Each row below holds a small network's activations on one input, seen along a few directions.
Each table varies a few parts of the input and shows all the possible inputs, shuffled.
Descriptions start from the smaller parts, as in this example, which fits no table here: values(2) and (point or ring(9) or (line(4) and ring(8))).
Shared parts are said once, and a part with two or three values counts as separate values.

Other details of the inputs vary at random and push rows far along three fixed directions, the same in every table; ignore that.

Table:
x1: [ -8.1  16.5  -0.9  -1.3   5.9   4.9  -8.9   8.6  13.1  35.8  -4.3 -20.2]
x2: [ 16.0  -6.4  29.3 -35.8  32.4  46.7  40.3 -48.5  35.2  17.1 -25.5 -38.1]
x3: [  1.2  -2.0 -31.1  49.6  91.0  35.0   6.7  29.2  15.5   7.7   9.9 -32.2]
x4: [  3.8 -32.2 -28.8  34.2  61.4  36.8  12.8  10.6  23.3 -33.2  20.3  -5.8]
x5: [ 21.0   2.5  49.3 -71.0 -22.2   5.4  24.1 -54.7   7.9  26.0 -19.9 -22.1]
x6: [-26.5  13.6   1.9  12.9 -11.1 -29.8  11.8  29.7 -22.9  12.5 -13.0  32.6]
x7: [-24.6   4.2 -15.3  24.9 -32.1 -30.8 -41.2  19.1 -11.1 -32.8  43.8  27.4]
x8: [ 15.5 -70.8  -0.9  -9.6 -33.8  -5.2   8.6 -34.3  -6.9 -79.9  28.3  44.4]
x9: [ -0.6 -46.0  27.7 -63.3 -58.6  -3.4  72.8 -56.6   9.0 -63.6 -27.7  43.8]
x10: [ 12.2 -43.6 -16.0   7.0  50.3  24.2  11.7  -9.7   5.7 -76.7  24.5  -4.3]
x11: [ 11.9   6.8  22.3 -46.4 -19.3  -5.8  14.1 -41.9  11.3  39.0 -24.9 -21.0]
x12: [ 31.9  24.4  34.7 -70.2 -90.9 -21.0  -5.0 -33.6  -1.2  61.0 -42.2   0.6]
x13: [ 27.6 -50.5  -7.5 -15.8  34.2  30.9  30.1 -32.0  15.7 -54.3   0.2  -6.0]
x14: [  0.2 -46.6 -28.9  42.2   5.6  14.3  -9.4  -0.2  -0.9 -87.2  35.8  32.7]
x15: [ -2.5  17.6   8.0  -0.2  28.2   5.6  -5.8   5.5   3.4  52.9  -4.6 -23.8]
x16: [ -8.6   3.3 -15.7  20.7 -39.4 -29.4 -30.3  22.9 -22.7  30.3  14.6  17.9]
x17: [-43.8   6.8 -21.6  51.0 -46.2 -47.9 -10.7  40.9 -27.3 -41.3  12.6  63.5]
x18: [  5.6   8.1   3.9  -8.2 -30.7  -2.1 -19.5  -0.3 -11.2  -8.1  -0.4  -0.5]
x19: [ -5.6  61.9 -19.8  36.1  51.3  11.3 -41.8  67.3  -5.7  53.7  -0.3 -37.2]
x20: [  3.7  -8.0  10.6   1.2  62.2  45.5  18.0  -9.6  30.7 -23.0  -0.8 -41.8]
x21: [ -3.9  54.8   2.8   6.1  46.7   1.0 -21.6  29.7   2.4  69.6 -14.6 -52.4]
x22: [-17.9  19.9 -12.9  30.9 -87.5 -76.9 -74.6  39.3 -56.1   3.3  41.3  50.5]
x23: [ -4.3  23.6 -21.1  45.8  36.2  21.6 -13.8  28.7   5.4  31.5   3.4 -17.0]
x24: [ -4.3  41.9  30.0 -40.6 -33.5 -31.2  31.5 -10.3 -12.9  59.3 -56.5   8.9]
Description of these inputs: line(4) and (point or ring(5)).
- Changing only the line(4) part turns x23 into x16. The same change can be made to x17. Which row results? => x6
- List by row number the other rows that have the line(4) part in common with x13. => x3, x10, x11, x21, x24
- List by row number the other rows that have the line(4) part in common with x4. => x1, x7, x9, x12, x19
- Start at x23 and move only the ring(5) part, one step at a time. The first step leads to x2. Which rows follow, in order? => x20, x18, x14

Table:
x25: [ -1.0 -11.0  13.0 -26.2  -4.6   1.4  22.4 -16.8   9.9 -20.4  -3.1   2.6]
x26: [  5.5   5.5  -8.6  22.3  64.2  30.7   2.0  23.5   5.5  -3.1  -6.1 -27.6]
x27: [ 12.2  -8.0  19.6 -16.3   1.6  14.1  21.5 -20.2   1.0  -7.4  -7.8  -2.4]
x28: [ 19.4   7.4   4.6 -26.7 -18.7  -6.2  -0.5 -17.2  -2.2  25.3 -11.6  -7.3]
x29: [-15.0 -14.0 -22.9  23.0 -31.5 -27.5 -27.7  10.3 -13.7 -28.3  31.4  18.4]
x30: [ -3.5 -12.2   5.9  -5.7   5.2   4.2  -4.2 -11.3   5.7 -24.9  17.6   0.7]
x31: [ -7.9  40.3   3.8   7.3  -7.2 -21.1 -26.9  22.9  -7.8  34.7  -8.4 -12.4]
x32: [ -3.3 -23.0   2.2   5.0   5.7   6.1  17.0 -17.0   4.9 -24.4   9.7   1.5]
x33: [  5.7   0.4  18.5 -28.6 -10.3   5.5  22.5 -15.2  -3.4   3.7 -23.1   3.5]
x34: [ -3.9  18.1  -6.7  16.2  41.9  14.4  -0.5  35.5  -0.4  19.4  -6.2 -16.0]
x35: [ -9.1  -7.9 -19.3  32.4 -31.0 -20.7 -27.0  14.3  -8.5 -28.9  17.7  27.3]
x36: [-12.5  -4.5 -17.0  24.3 -27.2 -17.6 -14.1  20.6  -4.7 -16.2  15.2  28.4]
x37: [ 19.5 -14.8  13.2 -31.1 -11.1   4.6   7.7 -32.1   3.4   7.7  -3.2  -1.0]
x38: [ 10.3   8.7   8.9 -23.5 -16.4 -10.3   9.1  -6.0  -1.2  32.2 -18.3   1.0]
x39: [-19.2  -8.0 -18.7  26.6 -25.0 -15.5  -9.7  15.0  -8.9 -26.5  11.4  36.4]
x40: [  4.5  17.7 -11.7  16.7  42.6  20.4 -11.3  28.1  -1.5  14.3   0.2 -25.7]
x41: [  8.6 -26.6   0.8  -3.1   4.2  22.5   5.1 -18.8  15.4 -25.1  11.4   2.5]
x42: [  8.0  23.7  16.5 -10.3 -28.1  -2.9   1.6 -11.2   2.2  39.1 -18.3  -2.6]
x43: [  1.4 -21.9  -4.5  -7.0  16.0   9.0  25.5 -12.3   1.7 -19.1  -6.2  12.0]
x44: [-11.3  -7.7 -13.0  23.3 -14.8 -20.7 -18.7  10.1  -8.2 -16.7  13.7   8.9]
x45: [-11.1 -12.3   4.0 -10.5  15.0   7.4  22.3  -9.9   6.3 -30.4  -1.5   6.5]
x46: [  4.6  26.5  -3.2  -0.4 -30.0  -9.5 -24.0   8.4  -2.9  35.0  -7.5  -3.6]
x47: [ -5.7 -19.0  -1.6  -3.9   1.6   0.6  16.3  -5.4   7.0 -16.2   2.9   2.0]
x48: [ -1.7  -9.5  -4.3  -6.4   0.5   2.2  -1.0  -8.6   3.7 -32.9  14.8  -1.7]
x49: [  4.4  -0.4 -12.0  26.8  74.8  32.1  15.1  13.9   9.4   8.0   1.0 -20.8]
x50: [ -6.5  19.3   1.3   6.1  -8.4 -12.5 -24.9  12.5  -5.2  40.6   4.9 -12.2]
x51: [-23.0  15.1 -16.0  30.4  25.5  -4.7  -6.6  32.4  -5.5  18.0  -1.6  -4.0]
x52: [ 11.9  17.5  21.0 -23.5 -18.3  -1.5 -10.7  -5.3  -6.6  37.3 -10.5 -10.3]
x53: [ -1.7  24.0  22.0 -16.9 -24.0 -15.0   0.3 -11.0  -3.7  23.1  -8.2  -1.6]
x54: [ 20.2 -23.1   4.0 -20.0   7.8  10.4  19.7 -29.2   8.2 -18.0 -10.1  -2.4]
- Changing only one part turns x38 into x47. The same change can be made to x37. Which row results? => x50
- What is each input in this table made of? => values(5) and line(6)
- Which other rows does x28 become when the values(5) part takes its other values? List them by row number. => x29, x40, x46, x48
- Which other rows does x26 become when the line(6) part takes its other values? List them by row number. => x27, x33, x34, x40, x52
- Which other rows does x43 become when the values(5) part takes its other values? List them by row number. => x33, x39, x45, x51
